Each row below holds a small network's activations on one input, seen along a few directions.
In each table, some parts of the input vary, and every possible input appears once, in random order.
A made-up example of a description, with smaller parts first: one of 6 places along a line, together with either a single point or one of 11 places around a ring or (one of 3 separate values, together with one of 5 places around a ring).
Shared parts are said once, and a part with two or three values counts as separate values.

Other details of the inputs vary at random and push rows far along two fixed directions, the same in every table; ignore that.

Rows:
R1: .17,.17,-.34,-.29,.33,.37,-.40,.02,-.41,.47,-.06
R2: -.31,.13,.04,.17,-.47,-.25,.22,.25,.32,.03,.17
R3: -.08,.10,.26,.32,-.29,-.26,.17,.44,.28,-.07,.23
R4: .12,-.11,-.10,-.19,.44,.33,-.21,-.01,-.22,.43,-.50
R5: -.17,.30,-.14,-.07,-.09,-.02,-.03,.15,.00,.14,-.28
R6: .01,.14,-.05,.43,-.28,-.15,.33,.39,.31,-.03,.09
R7: .05,.00,-.08,-.32,.28,.17,-.18,-.07,-.14,.38,-.43
R8: .05,.30,-.09,.08,.12,.01,.00,.35,.01,.00,-.24
R9: -.18,.08,.27,.06,-.49,-.23,.29,.28,.28,.04,.19
R10: .16,-.07,-.01,-.33,.24,.21,-.59,.04,-.34,.55,.05
R11: -.18,-.33,.14,-.09,.13,-.14,-.08,-.77,-.33,-.12,.26
R12: .12,-.11,.17,.10,.00,-.11,.03,-.17,.22,-.58,.20
R13: .15,.23,-.29,-.08,-.18,.22,-.19,.33,-.06,.12,-.10
R14: -.08,-.01,.01,-.39,.45,.07,-.25,-.03,-.19,.54,-.14
R15: .10,.04,-.27,.01,-.20,.20,-.10,.27,-.04,.28,.11
R16: -.06,-.18,.07,.24,.04,-.18,.23,-.15,.07,-.38,.33
R17: -.04,-.09,.07,-.17,.25,.20,-.20,.14,-.03,.27,-.34
R18: .08,-.03,-.09,-.16,-.14,.16,-.35,.36,.03,.18,-.04
R19: -.18,.07,.11,.00,-.46,-.18,.24,.34,.41,-.16,-.04
R20: -.03,.17,-.15,-.37,.48,.17,-.13,-.09,-.36,.52,-.22
R21: -.01,-.21,.09,.21,-.03,-.17,.15,-.13,.10,-.53,.12
R22: -.13,-.38,.17,-.17,.09,-.16,-.13,-.71,-.30,-.30,.07
R23: .17,.12,.00,.16,-.01,-.06,.21,-.22,.09,-.61,.14
R24: .18,-.07,-.05,.08,.39,.06,.13,-.73,-.26,-.45,.33
R25: -.03,-.34,-.08,-.08,.17,-.04,.25,-.76,-.27,-.24,.20
R26: .10,-.10,.12,.19,.02,-.14,.15,-.20,.18,-.43,.40
R27: -.07,.03,-.12,-.21,.23,.12,-.31,-.11,-.17,.40,-.45
R28: .23,.21,-.01,.11,.04,.05,-.05,.31,.26,.06,-.20
R29: -.02,-.06,.20,-.37,.22,.03,-.32,.01,-.13,.35,-.31
R30: .05,-.06,.32,.16,-.03,-.10,.08,-.17,.11,-.39,.40
R31: -.10,-.01,.20,.21,-.37,-.13,.24,.31,.25,.05,.12
R32: -.03,.01,-.10,.12,-.55,-.02,.11,.43,.29,-.08,.39
R33: .04,-.51,.19,-.05,.15,-.03,.03,-.67,-.21,-.42,.05
R34: -.07,.27,-.06,-.17,-.06,.02,.10,.21,.00,.13,-.29
R35: .23,-.24,-.02,.10,.37,.01,.08,-.73,-.17,-.37,.30
R36: -.16,.03,.10,.23,-.39,-.08,.36,.36,.32,-.01,.12
R37: .12,.10,-.05,.15,.09,.00,-.04,.35,.10,.12,-.29
R38: .06,.17,.33,.22,-.35,-.18,.02,.43,.41,-.28,.08
R39: .01,.20,-.11,.00,-.01,.17,.11,.26,.05,.15,-.36
R40: -.05,.24,-.13,.06,.05,.13,.17,.26,-.03,.30,-.13
R41: .22,-.46,-.29,-.08,-.02,.13,-.08,-.63,-.27,-.49,.21
R42: -.12,-.38,.01,-.11,.10,-.14,-.05,-.77,-.19,-.39,.07
R43: -.19,.16,-.12,.06,-.11,-.03,-.01,.13,.02,.41,-.12
R44: -.31,.36,-.13,.20,-.46,-.13,.35,.21,.17,-.03,.12
R45: .00,.33,-.12,.13,.25,.04,.05,.27,-.08,.21,-.05
R46: .12,-.03,.18,-.20,.49,.04,-.45,.08,-.17,.30,-.29
R47: .01,.06,-.08,.10,-.01,.13,.13,.24,.07,.40,-.19
R48: .05,-.28,.04,.01,-.42,-.06,-.06,-.10,.02,-.46,.35
Description of these inputs: one of 2 separate values, together with one of 4 places along a line, together with either a single point or one of 5 places along a line.
The inputs of R3 and R16 match in every part but the place on the line of 4. If R33 is changed in the same way as R3 into R16, which row does it become?
Answer: R17
The inputs of R42 and R27 match in every part but the place on the line of 4. If R18 is changed in the same way as R42 into R27, which row does it become?
Answer: R41
Which other rows does R3 become when the choice among 2 separate values takes its other values? List them by row number.
Answer: R46
A walk changes only the place on the line of 5. It starts at R11 and steps to R9. List the rest of the walk in order.
Answer: R31, R3, R30
Which other rows does R9 become when the place on the line of 4 takes its other values? List them by row number.
Answer: R14, R20, R25
